Each row below holds a small network's activations on one input, seen along a few directions.
Each table varies a few parts of the input and shows all the possible inputs, shuffled.
A made-up example of a description, with smaller parts first: ring(5) and (point or ring(11) or (values(2) and line(6))).
Shared parts are said once, and a part with two or three values counts as separate values.

Other details of the inputs shift rows strongly along three fixed directions, in all tables alike. That doesn't count.

Table:
row 1: [-22  -5 -14   4 -21  -9  -3  -8 -14  23  10  -1   4 -32]
row 2: [ -9 -13 -11  -7 -14 -13   5   0  -4  20   2 -11   0 -44]
row 3: [ -8   9   5   0  14  29 -11  -2  -2 -14  12 -26   8  -1]
row 4: [ 37  -5   4  32   9   1   5 -12   0 -35  -5  30 -11  58]
row 5: [-15   3 -17   9  -6  13   4  -5 -13   8  24 -10  10 -31]
row 6: [ -7 -16 -13  -3  -6   9  -4  -7  -7   0  15 -20   7 -37]
row 7: [ -3 -13 -14  -3  -5  15   0  -1  -3   7  14 -19  16 -35]
row 8: [ 37  -8   2  39 -11 -30   6  -4  -4  11 -45  13 -16  21]
row 9: [-24   6   8 -16 -21 -46  -3  12   5  55 -39   6  -4 -17]
row 10: [ -1   7   7 -27  25  11   1   9  16 -28  16   0   3  20]
row 11: [  0   3  10 -29  20  16   0   9  16 -25  16   0   8  22]
row 12: [-11  -8  -6 -16   1 -19  -4   7  11  24  -5   5   6 -12]
row 13: [  7  11  12   3  14  36   1  -1  -2 -26  10 -23   4  10]
row 14: [-31   0  10 -20 -22 -56 -14   8   7  64 -43  12  -8  -8]
row 15: [-17   7  10 -16  11  15  -8  -7   2 -25  24   9  -1  29]
row 16: [ -7   5   8  -1   9  35  -9  -4   0 -11   8 -25  11   3]
row 17: [-10  -6  -6 -18   0 -22  -4   9  10  22  -4   4   7 -12]
row 18: [-16   7  13 -11  -7 -15  -1   6   1  24 -18  -6  -2  -8]
row 19: [ 39  -3  -2  41  -4 -32   5  -1  -1  13 -42  13 -15  21]
row 20: [-16  17   7 -19  10  -7   4   8   7  -2  14  18  -1  22]
row 21: [-18   4   9 -12  -9 -18  -9   2  -1  22 -17  -8  -5  -9]
row 22: [-14   4  21 -49  12 -35  -6  15  25  -1 -10  26  -8  38]
row 23: [ -8 -12 -12  -6 -14 -10   6   2  -1  21  -2 -10   7 -43]
row 24: [-20  23  28 -38  10 -47  -6  24  24  29 -33  25 -11  42]
row 25: [ 48 -11   6  16   9 -25  14   2  11 -22 -25  30 -17  45]
row 26: [ 35 -12 -26  55 -17 -24  10 -11 -15  16 -15  19  -6  -4]
row 27: [ 33 -12 -20  51 -23 -23  17 -12 -16  11 -18  19 -10  -7]
row 28: [ -3  -7 -15  -1   1  11   7   2  -3   4  17 -19   8 -40]
row 29: [-10  14   8 -17  12  18   2   3   5 -21  24   9   7  27]
row 30: [ -6   7   8  -3   8  34  -9  -2  -2 -13  10 -26  12   0]
row 31: [-23  19  30 -42   2 -49 -10  17  20  23 -36  24 -15  41]
row 32: [-13  -1 -15   8 -12  17   1  -6 -13  10  22 -10  15 -28]
row 33: [ 53 -32 -18  51 -13 -21  11 -12  -4   3 -30  14  -9   1]
row 34: [-10  16  10 -18  12  19   5   4   5 -21  25   9   4  25]
row 35: [ -4  -2  12 -28  18  13  -5   4  13 -28  14   1   6  23]
row 36: [-17   9   7 -18   5   0  -3   4   9   2  10  19   6  27]
row 37: [ -4 -20 -12   1 -10  -7  -4  -6  -2  14   0  -8   2 -30]
row 38: [ 52  -5  -5  51   5  12  18 -16 -11 -44   2  18 -14  37]
row 39: [-11   9  23 -16  17  22 -13  -1   8 -20   1 -10   3  31]
row 40: [ -3  -4  -1 -16  10  21   0  -4   1 -28  22 -16   2 -11]
row 41: [-23  18  32 -42   2 -49  -9  18  19  25 -34  24 -17  40]
row 42: [ -5   9   9  -3   9  32  -4  -1  -1 -14   9 -25   9   0]
row 43: [  6  -5 -13  24 -17  -8   9 -11 -16   6   5   5  -8 -19]
row 44: [ -4 -10 -12  -7 -12  -7   9   6   0  26   1 -10   9 -42]
row 45: [ -9 -10  -3 -18  -5 -15  -2   8  11  26  -7   5   9 -11]
row 46: [-20  -3 -12   4 -20  -7   5  -4 -12  24   8  -1   7 -33]
row 47: [ 50 -12   5  19  16  -2  10  -4   9 -43 -12  20 -12  50]
row 48: [-12   5  -3   3 -14   0   0   3  -6  30 -12 -21   8 -34]
row 49: [  4   8   4  -7   9  26 -11  18  -9 -14 -15  -4 -17  -1]
row 50: [-10   4   9  -4   7  27 -13  -8  -6 -19  10 -26   2   0]
row 51: [ 59 -13 -25  82  -8  15  13 -20 -24 -12 -18 -23  -9 -21]
row 52: [-13  -2  -1   7  -8  19  -8  -7 -11   9   2 -30  10 -30]
row 53: [  0   6  10 -30  20  16   3   9  16 -27  15   0   7  21]
row 54: [-14   3  -1  -2   3  27  -2  -8  -8 -19  29  -6  10  -1]
row 55: [-16  11  10 -19  10  13  -3  -3   1 -27  25   8  -2  25]
row 56: [ -5  16   5  -7   6  38  -9  -1 -11 -20  21   8  -7 -14]
row 57: [ -1   2   1 -11   7  32  -9  12   5 -26  23   0  -8 -17]
row 58: [ -3  -2 -17  22   6  41   0 -15 -14 -21  37 -18  12 -16]
row 59: [ -9  -4  -6 -18   0 -22   1  10  10  21  -4   4   4 -15]
row 60: [ 44   5   1  29   9   2  14  -5   2 -36  -3  29 -10  55]
row 61: [-20   0 -14   2 -21 -10   4  -6 -13  21   9  -1   0 -36]
row 62: [-13   0  -5  11  -1  20 -10  -6  -8  13   4 -30  10 -29]
row 63: [ 35  -7 -25  53 -16 -25  17  -9 -13  13 -16  19 -10  -6]
Description of these inputs: values(3) and (point or (line(4) and line(5))).
Q: Changing only the values(3) part turns row 41 into row 2. The same change can be made to row 30. Which row results?
A: row 7
Q: Changing only the values(3) part turns row 49 into row 57. The same change can be made to row 16. Which row results?
A: row 45
Q: Change only the values(3) part in row 14. List by row number the other rows that result.
A: row 15, row 37
Q: Start at row 24 and move only the line(5) part, one step at a time. The first step leads to row 51. Which rows follow, in order?
A: row 19, row 3, row 62
Q: Change only the line(5) part in row 17. List by row number the other rows that result.
A: row 10, row 12, row 28, row 59
Q: Change only the values(3) part in row 42. List by row number the other rows that result.
A: row 11, row 29

Table:
row 64: [-51  13   2 -35 -12 -18  -3  11  16  41  13  22  10  -8]
row 65: [ 47 -25  -9  45 -13   1   5 -10 -10  -7 -34  -5  -3 -10]
row 66: [-46  -7   4 -51  -5 -32  -4  12  20  32  11  15  11 -15]
row 67: [  3  -1  -2  17  22  70   2 -25 -10 -74  62 -19  10  16]
row 68: [-46  28  18 -47 -10 -23  -4  20   2  23  -2  24 -19 -10]
row 69: [ 18  -9  10 -21  13 -55   0   0  20 -19 -19  45 -18  71]
row 70: [ -1  -9 -14  13 -22 -12  14  -7 -14  36  -2 -42  18 -73]
row 71: [-39  32   4 -45  31  74  -4   5   1 -44  70 -14  28  14]
row 72: [ 38   3  -4  55 -13 -12  21 -19  -8   3 -20 -12  -5   3]
row 73: [-13 -18 -25   5  -8  47   6  -7 -11  -1  49 -30  26 -71]
row 74: [ 66 -20 -16  57   2 -11  -7  -3  -1 -10 -37   7 -20  13]
row 75: [ -2  22  24 -40  40  69  -1   8   4 -93  51 -11 -11  24]
row 76: [-14  -9 -11  27 -32   7  -2 -12 -18  36 -21 -20   8 -53]
row 77: [ 14 -12 -11  39 -20   8  -6 -16 -22  26 -19 -11  -1 -30]
row 78: [ 39 -15  -8  32   6  44  11 -10 -10 -43   5 -34  -1   3]
row 79: [ -1  21  16  -7  26 -26  -2   8  12   2 -20  17 -14  54]
row 80: [ 51  -6 -12  63  -6 -13 -13  -5  -9  -3 -34  13 -20  22]
row 81: [  3 -21 -15   9 -22  -3  -9  -7 -12  42 -17 -22   5 -61]
row 82: [-57   7   7 -48 -11 -43 -11   0   3  30   8  17   5   3]
row 83: [  9   8  16 -18  31 -32   0  17  22  -4 -24  17 -11  45]
row 84: [-40  10  -6 -54  -3 -13   1  27  14  38  15  14  21 -23]
row 85: [ 22   8  31   6   6 -29   4  12  11 -11 -37  31 -19  85]
Q: Changing only one part turns row 69 into row 82. The same change can be made to row 66. Which row results?
A: row 67
Q: What is each input in this table made of?
A: values(2) and (point or line(4) or ring(6))

Table:
row 86: [ 51  -9 -22  32   5  -6  22  -4   2 -26  17  39  -4  28]
row 87: [-29  16  25 -36  16  -6 -16   3  18   2  -1  14   5  52]
row 88: [ 15 -10 -25  53 -39  -5   4  -8 -31  47 -26  -7 -13 -59]
row 89: [-81   6  20 -83   6  -8 -24  13  23  28  15 -15  18 -17]
row 90: [-58  28  11 -38  13  50 -16   1  -9  -6  47 -44  11 -35]
row 91: [ 15   7  14 -12   3 -56   3  23  24  22 -46  36  -9  50]
row 92: [ 19 -22 -31  42 -18   6   6 -13 -20  32  -4 -32  21 -62]
row 93: [  3  11  19   0  12 -21  -3   9  11  -9 -25  27 -12  66]
row 94: [  4  15  25  -6  24  34   0 -10   6 -54  16  -3   4  61]
row 95: [  5  18  12  -2  46  90   1  -7   0 -76  51 -44  13  -2]
row 96: [ 20  20  23 -26  30  17   0  20  16 -34  -9  19 -11  61]
row 97: [  0  -5 -11   1 -22 -42  -6   5  -6  38 -28  -3 -16 -33]
row 98: [ 59 -23 -10  58   7  27   8 -22 -18 -54  -7 -16  -9  10]
row 99: [  0 -10  -1   0 -29 -48  -5  12   1  49 -48  21 -19 -28]
row 100: [-58   6 -17 -22 -13  24   4  -6 -13   8  62  -5  24 -55]
row 101: [-45   5   0 -36 -16 -25  -2  15  15  59  -6 -15  19 -38]
row 102: [ 53 -38 -25  73 -17  29  14 -32 -31 -21   4 -37  -2 -38]
row 103: [ 28 -15  -9   4  -5 -59   9   0  13  -4 -13  67 -20  39]
Q: Changing only one part turns row 92 into row 89. The same change can be made to row 96. Which row results?
A: row 99
Q: What is each input in this table made of?
A: values(3) and (point or line(5))
Q: Start at row 87 and move only the line(5) part, one step at a time. The first step leads to row 94. Which rows follow, in order?
A: row 93, row 90, row 88
Q: Change only the values(3) part in row 102. List by row number the other rows that result.
A: row 94, row 101
